grid = [3, 5, 5, 7, 5, 5, 5, 5, 5, 2]
grid[0] -> 3
grid[3] -> 7
grid[5] -> 5
grid[2] -> 5
grid[6] -> 5

a =
[[ 35  25 -72  62  -2]
 [ 14  54 -49  60   8]
 [  5   7 -17  12  12]
 [ -3  16  14   8   9]]
a[0, 0] = 35
a[3] = [-3, 16, 14, 8, 9]
a[:, 0] = [35, 14, 5, -3]
a[0, 1] = 25
a[3, 0] = -3
a[1, 4] = 8
a[2, 0] = 5
a[2, 4] = 12
a[0, 4] = -2

X = [-20 -54 -48 -17  31  -8   9  35  -5   6  79  16  59]
X[0]	-20
X[8]	-5
X[11]	16
X[9]	6
X[4]	31
X[10]	79

M = 1.6,1.3,0.8,1.4,1.4,2.2,1.0,2.0,1.9,-1.5,1.0,2.1
M[0] = 1.6
M[-1] = 2.1
M[8] = 1.9
M[6] = 1.0
M[-7] = 2.2
M[-5] = 2.0
M[-8] = 1.4

B = ((372, -135, -198, -59), (241, -1, 114, -221), (22, -219, -633, -512), (429, 276, 262, 170), (327, -188, -217, -206), (197, 12, -384, -369), (-155, -67, 171, 23), (85, 80, 80, -150), (268, 304, 129, 157), (-84, 139, 146, -34), (526, 219, -184, 53))
B[0][0] -> 372
B[7][0] -> 85
B[1][3] -> -221
B[4][1] -> -188
B[:, 2] -> [-198, 114, -633, 262, -217, -384, 171, 80, 129, 146, -184]
B[7][2] -> 80
B[2][1] -> -219
B[2] -> [22, -219, -633, -512]
B[3][2] -> 262
B[10][0] -> 526
B[9][2] -> 146
B[5][0] -> 197
B[7][3] -> -150
B[9][0] -> -84
B[:, 1] -> [-135, -1, -219, 276, -188, 12, -67, 80, 304, 139, 219]
B[0][2] -> -198
B[6][0] -> -155
B[:, 0] -> [372, 241, 22, 429, 327, 197, -155, 85, 268, -84, 526]
B[7] -> [85, 80, 80, -150]
B[3][3] -> 170
B[9] -> [-84, 139, 146, -34]
B[4][0] -> 327
B[:, 3] -> [-59, -221, -512, 170, -206, -369, 23, -150, 157, -34, 53]
B[0] -> [372, -135, -198, -59]

A = 24,-39,31,9,-23
A[0] => 24
A[1] => -39
A[4] => -23

W =
[[-58 -46  69  51 -14]
 [-39 -13  -8  49 -23]
 [-75  65  27  58 -10]
 [-18  14  75   6  60]
 [ 16   2  20  46   5]
 [-36 -35  72  30  56]
 [-40  13  72  29  35]
 [ 18 -10  76  56 -10]]
W[0][0] -> -58
W[:, 2] -> [69, -8, 27, 75, 20, 72, 72, 76]
W[2][4] -> -10
W[:, 0] -> [-58, -39, -75, -18, 16, -36, -40, 18]
W[6][4] -> 35
W[5][4] -> 56
W[0] -> [-58, -46, 69, 51, -14]
W[6][1] -> 13
W[:, 4] -> [-14, -23, -10, 60, 5, 56, 35, -10]
W[0][3] -> 51
W[4][1] -> 2
W[1][3] -> 49
W[4][3] -> 46
W[4][2] -> 20
W[7][0] -> 18
W[7] -> [18, -10, 76, 56, -10]

m = 49,35,20,-36,22,42,36,42,48,24,24,28
m[0] = 49
m[7] = 42
m[-9] = -36
m[1] = 35

data =
[[ -7   3   6   3  18  -2 -22  14]
 [-15   5  10   4  28  -5 -43  25]
 [-27   8  17   8  49  -8 -72  42]
 [-22   6  13   6  41  -7 -60  34]
 [-27   8  17   8  49  -8 -72  42]
 [-19   6  12   6  36  -6 -55  29]
 [-25   8  16   7  47  -8 -72  40]
 [-21   6  13   6  39  -7 -60  31]
 [-22   7  14   6  41  -7 -64  36]
 [-13   4   8   4  26  -4 -39  21]
 [ -7   3   6   3  18  -2 -22  14]
 [-24   7  15   7  44  -8 -68  38]]
Rows and columns are counted from 0.
(0, 0)	-7
(8, 4)	41
(7, 6)	-60
(11, 0)	-24
(2, 6)	-72
(4, 3)	8
(6, 3)	7
(3, 3)	6
(9, 4)	26
(0, 7)	14
(3, 4)	41
(4, 5)	-8
(9, 5)	-4
(11, 1)	7
(10, 7)	14
(1, 6)	-43
(4, 6)	-72
(2, 2)	17
(1, 0)	-15
(10, 6)	-22
(11, 6)	-68
(10, 2)	6
(10, 0)	-7
(8, 0)	-22
(3, 7)	34
(9, 2)	8
(11, 5)	-8
(0, 6)	-22
(0, 3)	3
(2, 5)	-8
(8, 6)	-64
(7, 5)	-7
(11, 7)	38

x =
[[-0.2  1.2 -1.3  1.6  0.4]
 [-0.1 -1.1  1.3  1.8 -0.4]
 [-1.1  1.1  0.9  1.6  1.7]
 [ 0.3  0.3  0.1  0.7  0.9]
 [ 1.1 -1.3  0.0  0.9 -1.4]]
x[0, 0] => -0.2
x[:, 1] => [1.2, -1.1, 1.1, 0.3, -1.3]
x[1, 3] => 1.8
x[3, 1] => 0.3
x[1, 4] => -0.4
x[2, 0] => -1.1
x[3, 3] => 0.7
x[1, 1] => -1.1
x[0, 4] => 0.4
x[2, 2] => 0.9
x[4, 4] => -1.4
x[:, 0] => [-0.2, -0.1, -1.1, 0.3, 1.1]
x[4] => [1.1, -1.3, 0.0, 0.9, -1.4]
x[4, 3] => 0.9
x[4, 2] => 0.0
x[1, 2] => 1.3
x[0] => [-0.2, 1.2, -1.3, 1.6, 0.4]

arr = (-13, -21, -18, -52, -37, -8, 18, -57)
arr[0]: -13
arr[4]: -37
arr[1]: -21
arr[5]: -8
arr[3]: -52
